A small network was shown many inputs. Here are its activations along a few directions, one row for each input.
Each table varies a few parts of the input and shows all the possible inputs, shuffled.
Descriptions start from the smaller parts, as in this example, which fits no table here: one of 2 separate values, together with either a single point or one of 9 places along a line or (one of 6 places along a line, together with one of 8 places around a ring).
Shared parts are said once, and a part with two or three values counts as separate values.
In the rows, zero is written as 128.

Other details of the inputs shift rows strongly along two fixed directions, in all tables alike. That doesn't count.

Rows:
x1: [129 107  78 144 172 109 148 118 101  87 118]
x2: [126 143 135 115 110 163 106 125 115 139 129]
x3: [193 185 120 115 110 114 171  93  88 105 118]
x4: [146 143  90 117 146 151 106 109 126 115 121]
x5: [139 104  99 136 163  76 143 116 117  78  97]
x6: [203 182 134 121 122 124 180  79  81  77 138]
x7: [124  89  83 130 152  93 130 141 132 122 104]
x8: [ 76 100 113 118 145 118 100 147 156 133 120]
x9: [ 65  77 151 132 137 126  96 144 161 145 144]
x10: [146 167 189 121  69 155 142 150 117 191 140]
x11: [123 102  76 139 170 109 150 119 106  86 113]
x12: [127  87  74 135 168 124 107  90 107  74 127]
x13: [123 120  66 126 174 108 108 119 153 102 117]
x14: [ 89  88  93 135 166 114 117 122 127  99 112]
x15: [142  80  72 136 179  94 144 118 116  79 122]
x16: [174 158 111 117 119 172 145  65  68  91 139]
x17: [165 180 164 134  82 148 141 138 133 171 142]
x18: [103 102 128 132 130  76 101 159 199 138 111]
x19: [ 66  97 157 140 116 121  89 192 209 185 136]
x20: [123 170 186 116  71 169 145 152 127 186 147]
x21: [120 104  63 118 163 126 105 113 117  87 107]
x22: [135  83  78 144 176  89 140 127 108  92 103]
x23: [ 81  92 150 129 120 149  92 144 140 139 118]
x24: [ 32  72 181 140 124 125  76 181 180 176 131]
x25: [157 160 182 123  85 160 163 131  95 164 126]
x26: [144 192 165 118  98 163 120 125 139 166 149]
x27: [ 95 136 178 129  92 144 121 172 149 184 146]
x28: [146 171 163 123 101 169 143  92  93 139 164]
x29: [213 177 115 127 126 150 187  82  58  95 147]
x30: [130 116  75 126 168 127  93 116 138 104 117]
x31: [130  83  92 132 176  70 138 116 140  66 114]
x32: [163 172 162 130 103 165 165 110  90 139 168]
x33: [100 109 155 138 105 118 103 176 189 182 128]
x34: [ 95  84 158 130 131  86 120 155 160 131 101]
x35: [108 125 168 133 105  92  99 169 196 165 126]
x36: [112 171 188 112  81 169 119 142 129 181 149]
x37: [ 99 109 113 148 142 106 104 166 180 145 136]
x38: [143 158 178 123  93 171 158 124 108 153 164]
x39: [153 141  99 128 136 155 134  85  76  86 117]
x40: [182 184 137 109  95 121 170 101 100 122 116]
Description of these inputs: one of 2 separate values, together with one of 4 places along a line, together with one of 5 places along a line.
- Changing only the choice among 2 separate values turns x37 into x19. The same change can be made to x39. Which row results? => x23
- Changing only the choice among 2 separate values turns x13 into x26. The same change can be made to x31. Which row results? => x6
- Which other rows does x20 become when the place on the line of 5 takes its other values? List them by row number. => x7, x8, x21, x40
- Start at x15 and move only the place on the line of 4, one step at a time. The first step leads to x25. Which rows follow, in order? => x7, x33
- Which other rows does x24 become when the choice among 2 separate values takes its other values? List them by row number. => x14
- Which other rows does x27 become when the place on the line of 4 takes its other values? List them by row number. => x1, x32, x37

Rows:
x41: [184 177  91 132 149 123 172  89 102  94 136]
x42: [ 37  29  96 133 185 104  71 150 173 101 112]
x43: [145 178 206 110  59 154 111 136 146 176 148]
x44: [ 81  61 123 128 166  67  75 157 187 129 107]
x45: [234 204  11 142 165 177 175  24  12  45 129]
x46: [125 155 191 119  79 155 138 173 135 189 127]
x47: [159 144  85 136 147 106 147 105 135  96 143]
x48: [136 155 224 122  52 154 139 132 126 178 130]
x49: [150 191 236 130  64 172 159 153 126 186 160]
x50: [ 62  32 129 147 164  70  75 179 199 122  89]
x51: [142 176 175 112  61 166 131 153 148 191 144]
x52: [ 52  14 100 131 181 106  82 149 166 110 128]
x53: [113  96  95 131 144  88 136 144 117 122 109]
x54: [108 128  60 121 171 121 116  90 105  63 108]
x55: [204 188  57 116 147 132 183  74  72  92 110]
x56: [114 149 228 136  67 142 146 162 136 190 158]
x57: [131  97  70 132 176 138 120 106  90  92 136]
- What is each input in this table made of? => either one of 5 places along a line or (one of 3 separate values, together with one of 4 places along a line)
- Which other rows does x53 become when the place on the line of 4 takes its other values? List them by row number. => x46, x51, x55
